These are the activations of a small neural network, seen along a few directions. Each row is one input.
Each table varies a few parts of the input and shows all the possible inputs, shuffled.
Descriptions start from the smaller parts, as in this example, which fits no table here: one of 3 separate values, together with either a single point or one of 9 places along a line or (one of 5 places around a ring, together with one of 6 places along a line).
Shared parts are said once, and a part with two or three values counts as separate values.
In the rows, 128 means zero.

Other details of the inputs vary at random and push rows far along two fixed directions, the same in every table; ignore that.

Table:
x1: [117 154 120 181 153 106 139  93 110 107 141 113 151]
x2: [ 66 128  21 113 125  80 150 126 138 136 182  54  99]
x3: [124  71  47  51  96 108 130 156 165 167 146  59  95]
x4: [ 96 162 123 170 155 113 132  85 112 116 155 138 133]
x5: [194 136 203 115 105 175 103 144 136 137  75 181 143]
x6: [ 88 166 124 174 145 120 124  89 111 112 156 135 131]
x7: [111 135 128 183 152 114 125  84 107 108 149 112 141]
x8: [161 131 144 117 113 140 125 151 134 126 112 133 137]
x9: [186 137 201 101 114 175 116 141 139 125  82 194 133]
x10: [116 151 119 174 157 102 143  91 112 101 143 118 154]
x11: [162 127 139 106 128 136 135 142 139 120 105 138 132]
x12: [128  70 120  56 116 116 153 208 154 189  85 115 117]
x13: [188 143 194 110 103 173 116 164 122 106  80 185 131]
x14: [ 63 128 146 185 179  95 148 108 104 154 130 137 158]
x15: [113  81  47  47  98 111 133 162 161 162 154  71  75]
x16: [104 153 122 171 161 114 131  80 118 119 147 128 147]
x17: [160  78 103  48  98 141 122 168 164 154 113 105  97]
x18: [192 139 195 118  99 173 113 167 127 110  79 183 138]
x19: [109  98  40  59  79 119 121 168 164 186 149  71  96]
x20: [ 68 108 150 186 182  95 148 111  98 135 133 128 149]
x21: [109 155 118 167 161 107 151  90 113  95 149 126 141]
x22: [110  83  45  53  85 120 124 168 152 162 153  66  80]
x23: [178 145 198 110  99 182 101 153 125 126  85 192 130]
x24: [106 138 130 184 149 116 122  92 107 106 158 114 143]
x25: [105 160 119 169 158 105 146  97 108  96 151 130 134]
x26: [193 133 202 107 109 170 108 142 138 131  76 186 146]
x27: [ 92 146 127 176 148 119 125  92 105  93 159 126 122]
x28: [151 111 146 105 123 145 127 131 136 117 119 141 115]
x29: [ 99 140 124 187 142 121 120  95 102 101 157 121 136]
x30: [151 133 148 117 109 148 110 140 138 146 117 140 136]
Description of these inputs: one of 3 separate values, together with either a single point or one of 9 places around a ring.
Q: Changing only the choice among 3 separate values turns x26 into x3. The same change can be made to x23. Which row results?
A: x22
Q: Which other rows does x27 become when the choice among 3 separate values takes its other values? List them by row number.
A: x2, x6
Q: Which other rows agree with x12 in the choice among 3 separate values? List them by row number.
A: x1, x2, x8, x10, x11, x13, x18, x21, x25

Table:
x31: [ 25 116  67 130 143  91 134 121 127 193 169  97 111]
x32: [143 163 152 131 118 154 118 139 127 105 108 156 128]
x33: [ 78 145  40 131 132  88 145 126 134 125 161  63 121]
x34: [ 73 141  66 193 150  79 133  66 111 131 166  65 149]
x35: [117 118 181 140 148 127 141 158 118 159  89 163 153]
x36: [121  98 115  78  86 146 111 159 151 138 144 121  79]
x37: [139 120 181 182 174 141 133  94  98  80 116 167 144]
x38: [163 115 141  66 124 144 142 165 153 115  87 145 107]
x39: [160 111 147  81  90 164  95 131 149 157 101 144 106]
x40: [165 159 152 133 118 145 132 130 131 125 110 149 160]
x41: [167  94 125  84 104 134 124 150 151 155  93 110 126]
x42: [164 141 129  92  89 148 119 157 142 134 107 156 124]
x43: [150 101 142  96 102 173  97 145 134 136 119 152 101]
x44: [ 97  86  41  68 128  85 162 150 137 142 159  58  78]
x45: [173 110 147  81 106 141 135 181 126 124  98 132 108]
x46: [ 93 135 204 189 191 117 150 106  96 126 101 186 161]
x47: [158  82 158  80 113 143 138 169 149 114 104 142  99]
x48: [122 108 160  93 104 148 119 187 139 193  88 158 127]
x49: [133 155 149 163 165 112 152  92 111  85 122 167 147]
x50: [ 89  89  40  95  95  93 138 163 151 148 168  48  95]
x51: [133 163 179 203 142 143 107  71 100 107 117 158 160]
x52: [ 92 133  38 126 137  73 159 118 133 130 166  77 129]
x53: [121 124 137 188 163 125 133 102  98  95 138 128 149]
x54: [130 182 166 172 139 143 116  86 105  91 131 192 140]
x55: [154 120 105  84  98 136 111 152 163 170 130 107 112]
x56: [138 172 173 178 163 133 139 112 106  73 108 161 155]
x57: [160  89 116  94  96 151 113 172 138 143 109 116 118]
x58: [159  97 157 102 106 142 131 174 141 115 108 135 114]
x59: [152 172 174 177 158 134 146  96 111  96 119 162 176]
x60: [138 125 172 126 118 159  92 112 124 123 130 157 129]
x61: [162  84 129  72 117 132 131 137 155 150  92 119 113]
x62: [114 118 154 167 171 112 133  82 109  96 142 131 151]
x63: [157 159 183 187 167 126 128  96 116 104 120 155 164]
x64: [132 136 122 132 118 121 132 146 107 116 130 114 119]
x65: [ 42 115  65 143 143  76 149 141 124 188 152  78 136]
x66: [126 125 148 140 106 144 116 142 126 111 136 136 115]
x67: [150 152 124 130 113 124 131 137 127 118 114 144 143]
x68: [ 66 159  72 177 162  91 122  58 126 136 200  89 122]
x69: [152 133 116  64  92 159 120 143 159 158 126 140 112]
x70: [147 161 177 165 170 132 153  84 115  91 118 171 164]
x71: [152 167 154 141 119 154 126 116 128 124 122 158 153]
x72: [147 126 169 137 114 154  98 125 121 123 122 146 145]
x73: [171  98 130  70 128 128 134 148 166 151 108 123 111]
x74: [148  82 114  78 109 127 122 160 148 148 123  96 128]
x75: [ 61 157  68 183 148  88 140  91  90 110 191  80 117]
x76: [ 52 155  71 171 152  93 134  78  92 109 199  92 101]
x77: [169  99 150  89  93 150 103 165 142 143 103 126 137]
x78: [108 180 151 166 148 144 117  93 111  87 136 164 126]
x79: [140  91  98  91  93 153 109 162 140 151 129 109 105]
x80: [ 97 133  50 141 137  81 133 110 144 156 173  57 130]
Q: Changing only one part turns x56 into x38. The same change can be made to x58. Which row results?
A: x47
Q: Describe the family of inputs behind these rows.
A: one of 5 places along a line, together with either a single point or one of 9 places around a ring
Q: Which other rows agree with x76 in the place on the line of 5? List them by row number.
A: x31, x36, x39, x43, x54, x60, x68, x69, x78
Q: Which other rows agree with x57 in the place on the line of 5? List them by row number.
A: x33, x34, x40, x50, x64, x65, x67, x77, x80

Table:
x81: [113 186 183 233 171 136 117  54  80  63 147 174 156]
x82: [165 109 198 108 117 161 122 173 128 143  73 178 136]
x83: [ 50 149  52 208 191  55 167  55 100  91 196  63 145]
x84: [191 129 183 102  96 173 104 153 137 121  92 169 128]
x85: [115 103  54  72  95 119 125 145 154 154 155  78  92]
x86: [ 97  83  72  74 120 100 145 167 155 183 137  81 106]
x87: [194 141 179  98  95 174 109 153 138 116  90 174 126]
x88: [117 104  52  76  95 116 123 147 156 156 156  72  98]
x89: [121 198 179 232 169 132 123  56  83  61 144 174 163]
x90: [ 14 140  65 215 192  53 160  70  94 127 195  72 144]
x91: [180 115 216 105 120 167 116 164 131 147  60 191 142]
x92: [ 92  83  60  78 115 100 142 162 152 186 135  76 110]
x93: [102  84  78  72 119 105 142 161 156 184 132  88 112]
x94: [193 138 180  99  96 173 107 155 139 118  90 170 128]
x95: [117 195 182 231 170 135 121  55  82  60 144 174 161]
x96: [128  91  56  70 118 100 152 155 156 145 139  69 106]
x97: [188 127 188 101  98 179 101 152 136 119  91 174 122]
Q: Describe the family of inputs behind these rows.
A: either one of 2 separate values or one of 6 places around a ring or one of 9 places around a ring
Q: Start at x90 and move only the place on the ring of 6, one step at a time. The first step leads to x86. Which rows follow, in order?
A: x93, x91, x92, x82
